A small network was shown many inputs. Here are its activations along a few directions, one row for each input.
Each table varies a few parts of the input and shows all the possible inputs, shuffled.
Descriptions start from the smaller parts, as in this example, which fits no table here: one of 4 places along a line, together with either a single point or one of 11 places along a line or (one of 3 separate values, together with one of 5 places around a ring).
Shared parts are said once, and a part with two or three values counts as separate values.

Other details of the inputs vary at random and push rows far along two fixed directions, the same in every table; ignore that.

Table:
x1: [ 33   8  30  -2  42 -29   5  28   6 -18  15   7  -2  14]
x2: [-15 -11 -13   5 -13  -2 -10 -18  26   8  -2 -11   7  -7]
x3: [-13 -14   5 -13 -21  14 -14 -11   2  16 -23  -3   0   1]
x4: [ -1 -16   8  -8 -19   4  -9  -8  10  16 -25  -7  -4  10]
x5: [  1 -16   8  -3 -17  11 -16  -7   5  12 -26  -7   9   4]
x6: [-43  31 -23 -49  -7  40   1 -11 -70 -10  38  27 -16 -21]
x7: [ -1 -10  -3  16 -20   9  -1 -10   4  24 -11  -2  -7   6]
x8: [-45  34 -29 -42  -8  28   6 -11 -64   0  42  30 -33 -22]
x9: [  3 -13   5   6 -19  11  -1 -12   8  18 -16  -4  -3  16]
x10: [-19 -13 -14  15 -14   6   5  -8  13  -5 -26 -12   9  -8]
x11: [  1 -12 -11  21  -9  -4  12  -2  16  -9 -25 -12  11   0]
x12: [ -9 -15   1  16 -12  15 -11  -8   3  20 -13  -3   2  -4]
x13: [-11  -8 -17  15 -21   0  16 -11  15  -1 -25  -9   0   2]
x14: [ 35  17   6   8  28 -42   7  18  17 -28  30  -2   7   5]
x15: [ 15  12  15  -5  28 -13   7  20  -4  -6  19   8  -8   3]
x16: [ 24  10  15  -4  23  -7   4  16 -14 -15  15   9   4   6]
x17: [  5  11   4   4  33 -27  15  23   8 -35   4   2   4  -8]
x18: [-10 -14   6   8  -7  13  -7  -5  13  24 -16  -6   1   3]
x19: [-12 -15   8   0  -9  13  -9  -8   9  18 -16  -3   1   7]
x20: [  5 -11   4  -5 -26   8  -5 -12   2  15 -22  -6  -2  11]
x21: [ 30  10  13  12  30 -17   3  22  -9 -13  19   9   3   0]
x22: [-49  37 -44 -43 -13  23  -1 -19 -54 -19  52  16  -8 -32]
x23: [  0 -11  -2  12 -16  18  -3  -9   3  21 -13  -6   4   5]
x24: [ -4 -15   3  12  -9  18  -9  -5   9  21 -15  -7   7   3]
x25: [ 24  16  12   0  22 -10  11  17  -9  -7  19   9  -6   6]
x26: [ 25  14  -3   6  23 -30   2  13   7 -27  29  -3  15  -2]
x27: [ 12  10   4   5  31 -33  20  23  12 -33   3   0  -2  -1]
x28: [ -9 -12 -13   7 -17  -7  -6 -19  30  10  -3 -15   0   0]
x29: [-11 -15   3  13  -8   8 -12  -5  13  24 -14  -3  -2   0]
x30: [ 38   9  22  -7  23 -19  -1  21  -8 -21   5   5   9   7]
Each input here is: one of 5 places around a ring, together with either one of 2 separate values or one of 4 places along a line.
Changing only the place on the ring of 5 turns x2 into x14. The same change can be made to x17. Which row results?
> x13
Start at x24 and move only the place on the ring of 5, one step at a time. The first step leads to x23. Which rows follow, in order?
> x25, x15, x18
Which other rows does x10 become when the choice among 2 separate values takes its other values? List them by row number.
> x22
Which other rows does x29 become when the place on the line of 4 takes its other values? List them by row number.
> x3, x18, x19
Which other rows does x26 become when the choice among 2 separate values takes its other values? List them by row number.
> x11

Table:
x31: [ 28 -49  50  51  22  -1 -29   8  64  63 -22 -18   8  27]
x32: [ -7 -40  20 -13 -46  27 -45 -35  33  65 -23 -17   3  23]
x33: [ 37 -50  48  55  14   6 -23  21  45  34 -57 -22  31  19]
x34: [-28   4   2 -10  16  17  16  14 -23   2 -15  15 -26 -10]
x35: [ 79  35  51  -1  68 -40   1  45 -15  -9  66  23 -12  25]
x36: [-31 -27 -43  13 -52  -8 -19 -47  63   8 -22 -36  21 -14]
x37: [-75  27 -94 -20 -72  38  13 -65 -50   8  43   7 -24 -41]
x38: [-37  43 -24 -14  37   2  35  22 -36 -53  30  18  -6 -33]
x39: [  5  46  -3 -36  17  -1  36  21 -61 -23  28  34 -33   2]
x40: [ 14  33  -6  30  76 -65  15  43  17 -62  64  11  13 -27]
x41: [-18   9   2 -45 -11   2   1  -1 -24 -12 -16   9 -18   1]
x42: [ 36 -33   2  62 -13 -28  21   0  67  -3 -55 -33  23  33]
x43: [-41  14 -35 -42 -67  81  -4 -39 -94  34  10  23 -22 -14]
x44: [-26 -33 -19   3 -50   4  -5 -30  43  -3 -57 -32  19   7]
x45: [ 64  22  50 -35  60 -32 -13  42 -29 -48  28  18  23   2]
What is each input in this table made of?
> one of 3 separate values, together with one of 5 places along a line
Changing only the choice among 3 separate values turns x43 into x33. The same change can be made to x39. Which row results?
> x34

Table:
x46: [  1  21 -15 -11  11  -2   8   4 -17 -18  33   1   4  -1]
x47: [ 13  15  10  -7  23  -9   3  13 -13   2  32  13 -16  -4]
x48: [ 88 -21  58  67  50 -57  -8  41  65  -3 -10 -12  27  31]
x49: [  2  14  12 -30  16   9  -9   7 -29 -13  13  15  -4  -3]
x50: [  5  13   9  -8  26   2  -6  14 -17   2  28  14  -3 -13]
x51: [ 14  16  19 -26  13  -7   1  13 -19 -11  14  13 -13   7]
x52: [ -8 -34  -7  33 -33  17   4 -14  23  24 -55 -20   9  13]
x53: [-77   8 -60 -36 -67  44  -1 -52 -39  20   0   6 -28 -26]
x54: [ 11  21 -14  -6  13 -19   6   8 -15 -27  20   5   3 -12]
x55: [ -6  16  -3 -14  20  -3   2   2  -7 -22  32   4   4 -10]
x56: [-19 -33  -6  22 -32  16   7 -19  31  30 -55 -12  -2  12]
x57: [-11  16   5  -7  21  -1  13  15 -21 -25   5  12  -1 -12]
x58: [-17 -32 -12  19 -36  11  -5 -29  45  34 -29 -27   4  15]
x59: [-10 -39  -7  28 -32  -5 -17 -16  46  17 -43 -23  17   1]
x60: [ 17  18   9 -25   7   4   1  13 -33  -9  14  11  -2   3]
Changing only one part turns x46 into x58. The same change can be made to x54. Which row results?
> x53
What is each input in this table made of?
> one of 3 separate values, together with one of 5 places around a ring
Which other rows does x57 become when the choice among 3 separate values takes its other values? List them by row number.
> x52, x56
